These are the activations of a small network on made-up records, seen along a few directions, one row for each record.
Here are examples, each followed by its value of one field, GIPU.
The word absent means that the record has no GIPU.
Other fields move the rows too, some of them a lot.
In the rows, zero is written as 500.
Random noise pushes rows far along 20 fixed directions. That doesn't count. These rows show it; they differ only by the noise:
[417 682 552 651 768 603 231 549 582 539 711 669 518 566 600 513 676 615
 802 586 303 621 454 207 504 442 469 583 500 482 571 544 533 412 370 531
 419]
[519 438 438 327 502 368 567 407 258 460 366 377 465 532 320 449  85 612
 530 399 593 448 481 430 514 486 551 330 674 390 657 579 594 414 713 691
 617]
[574 230 573 430 424 373 600 641 466 434 656 268 530 601 175 773 583 499
 543 470 563 642 626 692 112 456 677 571 450 641 410 534 239 462 361 452
 290]
[471 667 456 287 606 596 667 367 600 620 404 492 243 359 656 438 655 449
 697 510 714 316 348 371 285 361 489 611 383 355 584 509 550 483 660 501
 695]
[547 676 772 783 576 583 480 200 461 372 652 676 557 681 696 339 423 495
 507 422 492 485 345 439 356 841 568 452 456 429 522 546 524 738 857 334
 393]
[472 563 668 633 500 390 456 405 542 412 660 479 580 638 447 414 702 454
 651 399 309 449 754 562 562 756 466 483 406 590 502 528 571 592 738 624
 572]
[603 500 440 309 488 415 819 470 550 595 446 552 632 429 426 617 124 463
 308 486 712 661 167 335 294 539 598 198 531 530 806 482 302 507 531 457
 447]
[564 810 283 462 390 520 484 600 465 456 593 537  79 763 517 448 520 437
 590 223 557 564 207 320 268 547 719 409 275 798 384 486 517 773 399 201
 542]
[693 412 196 509 350 491 530 556 637 581 575 610 445 524 322 382 276 420
 284 482 524 589 446 282 614 451 551 382 733 781 650 368 433 448 612 497
 256]
[353 622 353 434 628 645 594 435 315 459 368 612 795 251 639 572 177 762
 422 630 305 449 323 327 538 603 423 308 374 266 691 348 494 502 465 463
 841]
[490 290 461 644 379 556 440 605 792 511 675 432 645 599 504 245 583 428
 581 541 328 417 878 438 814 593 259 464 328 496 327 310 616 318 584 517
 533]
[365 634 339 523 371 309 325 653 454 450 389 705 661 331 637 631 545 511
 323 406 367 391 621 578 393 567 638 458 283 495 536 613 568 723 448 430
 667]
[479 522 372 562 398 530 598 462 552 528 414 569 526 324 567 391 447 460
 309 491 475 373 383 513 554 466 544 602 427 419 681 317 495 481 631 296
 555]
[499 378 204 269 382 600 790 644 437 471 532 233 611 548 177 384 336 413
 430 392 394 497 537 475 860 536 614 394 474 755 312 362 683 519 545 516
 526]
[637 737 545 482 576 624 291 389 668 561 378 521 392 490 476 507 277 665
 774 484 488 359 908 230 420 651 250 289  88 413 585 820 753 551 646 544
 576]
[278 605 608 564 511 426 520 437 302 393 559 470 570 508 592 526 777 496
 556 380 288 367 404 782 537 557 581 548 434 518 468 321 474 608 434 429
 731]
[549 390 511 342 539 466 467 571 578 483 383 596 315 585 713 391 744 337
 527 711 783 684 624 407 414 466 332 558 665 502 329 641 556 438 630 804
 657]
[517 722 529 290 397 548 425 685 520 575 372 632 585 648 677 563 604 471
 491 518 344 608 592 329 518 692 339 443 420 625 349 617 475 537 444 654
 660]
[509 648 526 625 597 483 309 594 466 420 444 660 334 476 668 461 757 528
 515 537 425 673 438 517 326 413 745 615 261 536 577 579 575 483 515 297
 478]
[471 614 477 434 593 333 582 366 428 521 413 581 473 417 393 586 534 542
 492 349 377 392 516 369 611 627 480 510 483 620 803 525 510 667 574 565
 597]
[246 596 424 617 419 595 635 533 657 525 478 389 773 284 675 611 562 423
 442 698 539 299 396 673 538 449 402 671 355 228 494 349 513 480 372 315
 726]
[497 320 605 496 441 555 407 393 378 485 608 662 598 400 363 519 516 512
 429 257 364 315 675 642 401 565 388 566 573 528 482 391 339 723 484 476
 404]

[520 328 371 639 451 159 439 553 541 331 598 710 541 491 578 649 809 422
 290 742 560 723 685 558 274 647 494 494 760 711 539 507 271 642 586 803
 608] -> vob
[483 659 385 499 309 325 403 640 350 469 253 380 336 585 436 534 334 539
 438 443 464 527 466 548 595 422 543 529 455 497 670 527 573 397 422 418
 673] -> dap
[398 411 571 578 715 414 635 300 392 521 611 642 632 378 625 551 549 562
 387 379 396 381 154 599 588 419 745 281 482 605 659 254 401 572 350 244
 312] -> vob
[426 573 300 605 662 505 545 371 634 509 626 408 314 297 259 499 571 490
 673 491 522 416 512 499 680 372 372 493 483 601 762 364 604 575 392 531
 652] -> sif
[596 726 591 337 394 822 452 536 550 630 449 524 745 543 552 462 494 561
 538 616 180 489 694 411 606 700 285 511 534 528 341 544 476 368 681 755
 536] -> mugog
[638 457 458 255 618 616 542 548 461 599 411 506 332 518 435 403 346 565
 579 426 519 627 433 280 574 365 539 294 436 570 502 532 566 385 430 515
 397] -> absent
[383 552 504 390 683 540 245 547 264 515 561 733 665 360 455 617 626 606
 593 373 218 445 599 489 541 377 639 491 589 602 478 604 573 655 345 620
 373] -> mep
[521 593 557 643 386 624 530 484 804 551 469 465 687 414 570 531 519 362
 404 733 593 482 661 584 561 616 273 586 461 410 483 577 540 486 591 531
 507] -> sufor
[395 142 481 344 511 370 590 530 304 495 365 458 381 509 748 432 652 642
 460 426 437 281 423 617 557 289 604 374 337 453 327 160 412 241 310 302
 618] -> vov
[407 488 355 712 485 257 509 453 573 473 530 513 474 585 721 518 732 469
 425 734 498 410 441 419 675 498 530 649 758 555 558 376 469 398 589 578
 534] -> dap
[673 767 666 437 445 387 312 473 507 690 369 736 570 535 534 523 354 535
 380 372 313 585 426 473 552 496 571 214 603 696 828 629 425 366 571 586
 269] -> mugog
[579 587 203 716 352 473 316 557 520 401 382 653 660 248 423 395 447 550
 186 633 263 466 787 525 602 601 714 686 501 554 665 616 706 519 952 534
 458] -> sif
[499 482 474 610 458 789 548 586 490 384 547 266 673 445 282 672 376 485
 461 825 566 732 527 734 481 467 339 569 554 496 403 446 452 465 281 449
 523] -> kof
[486 333  26 682 266 415 422 621 471 415 719 429 572 499 383 540 400 614
 319 580 373 337 508 528 441 435 761 558 754 643 344 291 386 417 553 462
 374] -> vuzu
[686 575 565 812 319 355 415 495 485 372 376 524 261 638 378 395 494 322
 183 359 562 685 489 685 631 615 688 667 468 727 636 634 606 699 631 211
 235] -> absent
[251 654 598 678 564 229 255 618 626 496 635 780 577 518 751 373 766 313
 597 442 496 634 405 452 578 503 392 570 644 338 667 541 548 547 439 695
 759] -> sufor
[553 325 556 513 682 321 626 352 364 391 518 362 289 686 523 537 444 696
 663 529 601 520 412 369 346 499 652 322 396 493 549 445 438 360 529 417
 482] -> mep
[528 577 493 648 611 790 442 305 551 440 745 628 673 389 570 372 459 491
 554 639 452 506 503 637 474 487 546  88 516 610 418 365 581 575 607 508
 409] -> vov
[503 574 316 446 720 686 486 374 664 568 749 448 357 433 504 619 790 546
 812 642 527 327 602 438 432 354 513 329 496 771 275 488 563 567 381 624
 402] -> kof
[440 131 705 225 785 468 700 452 317 540 370 702 734 316 732 724 676 716
 332 493 341 464 430 416 451 584 456 466 343 454 438 370 219 514 229 427
 480] -> vuzu

Which value of GIPU does each new row have?
[524 810 604 446 419 400 462 497 460 559 487 524 562 549 391 467 370 493
 556 301 330 576 430 563 530 598 547 247 470 588 758 542 498 476 586 620
 615] -> kof
[334 596 277 514 541 329 465 560 367 438 419 615 586 472 758 543 352 695
 425 497 351 428 313 317 561 571 588 285 344 427 570 408 544 514 386 410
 787] -> mugog
[491 401 399 195 550 674 503 691 446 548 612 582 399 475 380 375 471 353
 598 387 696 709 319 402 321 260 536 532 696 497 352 506 491 526 396 615
 499] -> sif
[396 458 403 595 560 402 394 536 556 503 600 589 488 536 697 396 574 431
 511 488 572 449 414 456 631 395 620 442 611 475 358 522 637 534 451 523
 431] -> absent
[535 489 369 657 588 428 505 440 489 456 427 530 317 393 523 579 737 768
 513 645 219 421 610 227 465 601 466 929 361 441 757 356 334 408 607 413
 608] -> absent
[490 344 515 513 452 455 705 403 568 511 463 289 755 418 336 604 283 467
 412 608 602 381 634 618 652 542 429 436 552 429 560 511 537 455 568 555
 436] -> mep
[448 334 643 682 561 472 528 379 536 520 569 581 799 441 662 591 515 584
 358 650 456 383 423 533 455 546 540 618 643 337 533 435 338 384 571 431
 283] -> mugog
[468 417 217 443 503 409 444 618 604 413 658 691 524 343 385 347 546 450
 593 493 484 595 785 224 348 601 414 518 476 437 605 519 560 668 748 804
 808] -> dap
[644 321 492 476 700 731 567 433 516 434 439 545 441 493 637 496 482 516
 389 859 773 754 423 450 441 481 434 390 635 573 289 571 520 450 495 561
 386] -> vuzu
[390 600 477 642 421 453 525 479 430 430 732 429 270 676 512 206 355 448
 699 226 542 523 136 499 436 441 578 420 495 311 580 222 460 508 493 352
 717] -> absent
